array([[-16,  -2,  -2,  60,  -4,   3],
       [  6,   3,  -2, -34,  -3,   7]]) | -2

array([[ -7,  -1,  -2,  11, -50,  19],
       [ -6,  16, -22,   5, -28, -12]]) | -22

array([[-32,   9,   1,  50,   9, -15],
       [ 28, -27, -46, -17,  13,  21]]) | -46

array([[ -4,   3, -52, -28,  35, -44],
       [ 49,  12, -49, -47,  22, -24]]) | -49

array([[ 56,  10, -23,  35,  -9,   2],
       [ 56,  10, -23,  15,  -9,  -5]]) | -23

array([[ 43,  49,  48, -24, -24,   2],
       [-34, -52, -21, -26, -33, -24]]) | -21
---
[ 29 -22  10  47 -21   4 -36] -> 29
[ 48 -26 -36  27  30] -> 48
[ 40  19  52 -56  46  63  16] -> 40
[ -9  23  -1  12 -45] -> -9
[ 31  25 -62   0] -> 31
[-51 -18  33 -42  42  60] -> -51
[-49 -19  13   0] -> -49
---
[[ 25  -7 -42   9  22  27]
 [ 60  32 -54  -2   5  10]
 [ 56  14 -57   4  19  23]] Answer: 23

[[ 16  15  27  35]
 [ 18 -54  -2 -13]
 [ 14  26   0 -15]] Answer: -15

[[ -3  11  -6   9  -4 -23 -10]
 [ -7   7 -18  11  28 -11  -9]
 [  7   0   8  -2 -56 -28  12]] Answer: 12

[[ 47  28 -10   4  26]
 [-17  -3 -35   1  28]
 [-20  -3 -16 -28  40]] Answer: 40

[[ -7  -4   9  -2]
 [  1  -8  18 -11]
 [-22 -49 -45 -26]] Answer: -26

[[  6 -13   0 -17  -9  28 -10]
 [ 12   8  11 -25  -8 -25  56]
 [-22  15  16 -28  17  37 -52]] Answer: -52

[[ 46 -14 -48  15  50 -15 -50]
 [ 17 -47  53 -31  -6  41 -54]
 [ 25  20 -35   0  36 -18 -26]] Answer: -26

[[  2   0  -6  -3 -10  52   7]
 [ -7  -3   4   2  12 -53  -6]
 [  3 -14 -11   7  -2   9   3]] Answer: 3

[[ 16   8  38   0 -43  50  35]
 [ -5   2  -7  -3  -8  12  -3]
 [  7  -6  17   0  -1   3  -5]] Answer: -5

[[ -6  -1   3  -6 -14  53]
 [-10   4  -5  -8   1  -5]
 [-10  -5   7   9   4 -14]] Answer: -14
---
[[911, 271, 667, 548, 159], [141, 661, 209, 613, 388], [606, 632, 398, 424, 494]]: 632
[[1, 5, 4, 2], [9, 3, 3, 7], [0, 3, 3, 0]]: 3
[[68, 6, 22, 49, 29, 46, 40], [64, 6, 16, 55, 23, 58, 41], [20, 94, 44, 45, 36, 32, 39]]: 94
[[9054, 5583, 2128, 5731, 9275, 7659, 5262], [8269, 7797, 7436, 6718, 7188, 5181, 3756], [9010, 4285, 7893, 5723, 5799, 7039, 7280]]: 4285
[[11, 15, 25, 17, 4, -21, -7], [-5, 17, -26, 9, -12, 30, 20], [1, 5, -1, 14, -22, 16, -4]]: 5
[[3, 5, 4, 4, 7, 4], [6, 8, 3, 6, 4, 6], [1, 4, 4, 0, 5, 3]]: 4
[[78, 160, 210, 169, 195], [174, 44, 221, 108, 180], [167, 142, 183, 160, 147]]: 142
---
Input: [  9  27   3 -46 -12 -33]
Output: 9, -33

Input: [-14  29  -1  52  -7 -49  10]
Output: -14, 10

Input:
[[ 56   7   0 -33   3   0]
 [ 12   7   0  25   3   0]
 [ 12   7   0 -33   3   0]]
Output: 56, 0

Input:
[[ 22 -48 -16  60 -17]
 [-31 -44  -9  13  -5]]
Output: 22, -5

Input: [ 2 19  6  0 53 41]
Output: 2, 41

Input: [ 51 -27 -47 -32  25]
Output: 51, 25

Input: [ 30 -19   7  -8 -55]
Output: 30, -55

Input:
[[ 26  28   6  -4  -1  -1  -8]
 [ -7 -51 -18  13   0  18  -3]]
Output: 26, -3
---
[[8 6 2 6]
 [8 4 5 5]
 [8 6 5 6]] >> 8

[[161  43 123 152  61  15]
 [  0 191 167  18 109 206]
 [136 241 108 235  93 207]] >> 61

[[0 5 3 5 7]
 [3 4 3 2 0]] >> 7

[[4940 7325 2987 6473 6843 6348 6478]
 [8492 6934 6628 7832 5628 8779 7114]
 [7332 9144 4684 8353 7515 5960 5770]] >> 6843

[201  22  10 157  92 148  85] >> 92

[[781 357 624 871 530 246]
 [368 396 567 444 315 637]] >> 530
---
[21 41 26 30 52] >> 26

[[-20 -57  -7  38  28]
 [-28 -40 -12  36  26]
 [ -5   7  -5  -4  -6]] >> -12

[-55 -39 -24 -23 -55] >> -24

[[  2 -52   3 -37  22]
 [ -6  28  -7  27   4]
 [ 37  23  21   5 -19]] >> -7

[ 28 -35  33  33  45] >> 33

[27 30 45 33 38] >> 45

[[ 11  42  22  44  36]
 [ 28  16  17 -14  21]
 [ -8 -45 -45  41 -42]] >> 17

[ 9 22 55  6  4] >> 55

[-33  13 -36  51  58 -46 -39] >> 51
---
[[747, 321, -244, -561, 367], [766, 168, -250, -382, 16], [601, 581, 719, 939, 129]] ans = -250, 939
[184, -609, 190, -151, 547, 467, 318] ans = -151, 547
[735, 243, 966, 791, 832, 712, 353] ans = 791, 966
[[383, 297, 995, 354, 793], [169, 57, 931, 205, 528], [760, 862, 304, 998, 457]] ans = 931, 998
[665, 183, 396, 945, 429] ans = 396, 945
[[510, 214, 80, 216, 803], [465, 661, 41, 418, 769], [553, 220, 86, 252, 229]] ans = 41, 803
[-802, -33, 74, 666, -157, 552, 953] ans = 666, 953
---
[[96 78 66  8 64 98]
 [95 85 75 73 94 52]] ⇒ 75

[[842 561 313 647 925]
 [920 618 249 680 949]] ⇒ 249

[[ 23  24 -22  21  16  20  25]
 [  6 -22  45 -21 -20  -6 -27]] ⇒ 45

[[ 19 521 714 603 347]
 [347 598 906 180 576]] ⇒ 906

[[61 78 24 65 55]
 [47 50 48 61 52]] ⇒ 48

[[59 77 68 44 14 12]
 [28 65 85 69 25  5]] ⇒ 85
---
[[ 1.9  1.1  0.6  1.8 -1.1]
 [ 0.4 -1.3  0.2  0.3 -0.6]
 [ 1.7  1.7  1.2  0.4 -0.8]] gives 1.9, -0.8

[[-2.071 -1.644 -1.975 -1.210 -1.292  0.176]
 [-1.583  1.594 -1.248 -1.151 -2.025 -1.567]
 [ 0.532  1.152  0.205 -0.973 -1.606 -1.883]] gives -2.071, -1.883

[ 0.08 -0.12 -0.06  0.18 -0.18 -0.07] gives 0.08, -0.07

[-124.7 -157.1  -11.5  190.6  -35.2 -110.9] gives -124.7, -110.9

[[ 2.222  1.608 -0.090 -0.442 -1.936  1.560]
 [-0.806 -1.002  1.434 -1.146 -0.396  0.737]] gives 2.222, 0.737

[[ 215.275   23.035 -124.792 -188.325  -50.006]
 [ 150.847   76.193  -83.382 -160.973  -52.585]] gives 215.275, -52.585

[[ 0.42  0.03  0.52 -1.83  0.00  0.66]
 [ 1.18 -1.02 -0.31  1.91 -1.13 -0.06]] gives 0.42, -0.06

[[ 0.12 -0.18  0.06  0.07]
 [-0.02 -0.04 -0.05 -0.05]] gives 0.12, -0.05
---
[[-46  -4 -33  32]
 [-46 -14 -11  12]] gives 32, 12

[ 122  224  812 -840 -479] gives 812, 224

[  96  133  535  504 -595] gives 535, 504

[ 281  664  637  114 -305 -692 -273] gives 664, 637

[331 570 439 718 763 245 223] gives 763, 718

[122 209 100  49  59] gives 209, 122

[[534  57 306 791]
 [487  46 281 808]
 [499  59 293 798]] gives 808, 798
---
[[1.00, 1.56, -0.65, -0.46, -1.03], [0.45, -1.18, 0.18, 0.39, 0.59]]
-1.03, 0.45
[0.14, -0.11, 0.11, 0.02, -0.04, 0.07]
0.07, 0.14
[[10.4, 4.4, -173.2, -130.5], [2.0, 146.5, -1.6, -7.9], [27.9, 46.4, -60.0, -146.3]]
-130.5, 27.9
[[-0.838, 0.643, 0.207, -0.080], [-0.236, 0.601, 0.732, 0.241], [-1.305, 1.256, 0.704, 0.175]]
-0.080, -1.305
[[-0.114, 0.023, -0.022, -0.147, -0.038, -0.064], [0.044, 0.074, 0.057, 0.005, 0.105, 0.179], [0.017, 0.118, 0.050, 0.063, 0.062, 0.171]]
-0.064, 0.017
[[-54.775, -220.307, -131.595, -117.781, -80.736, 22.404, -21.161], [126.220, -33.116, 53.198, -32.666, -73.140, -1.398, -31.948], [-176.861, 10.817, -38.969, -55.458, -126.768, -171.711, -27.919]]
-21.161, -176.861
---
[[764 587 545 533 729 634 590]
 [511 438 177 396 679 460 598]
 [634 504 715 608 461 575 376]] → 587

[[59 84 58 78 60]
 [82 61 67 74 71]
 [24 92 26 66 80]] → 84

[[-345 -653 -938  719 -869   70]
 [-594 -490 -815 -343 -830 -968]
 [ 290 -168 -193 -591 -517 -632]] → -653

[[836 649 549  70 553 799]
 [554 603 681 845 731 533]
 [751 798 465 286 452 714]] → 649

[[62 81 36 39 36 13]
 [54 42 56 46 54 71]
 [50 64 43 27 36 61]] → 81

[[43 51 65 55 56 81]
 [69  4 73 31 50 60]
 [17 76 47 51 45 29]] → 51
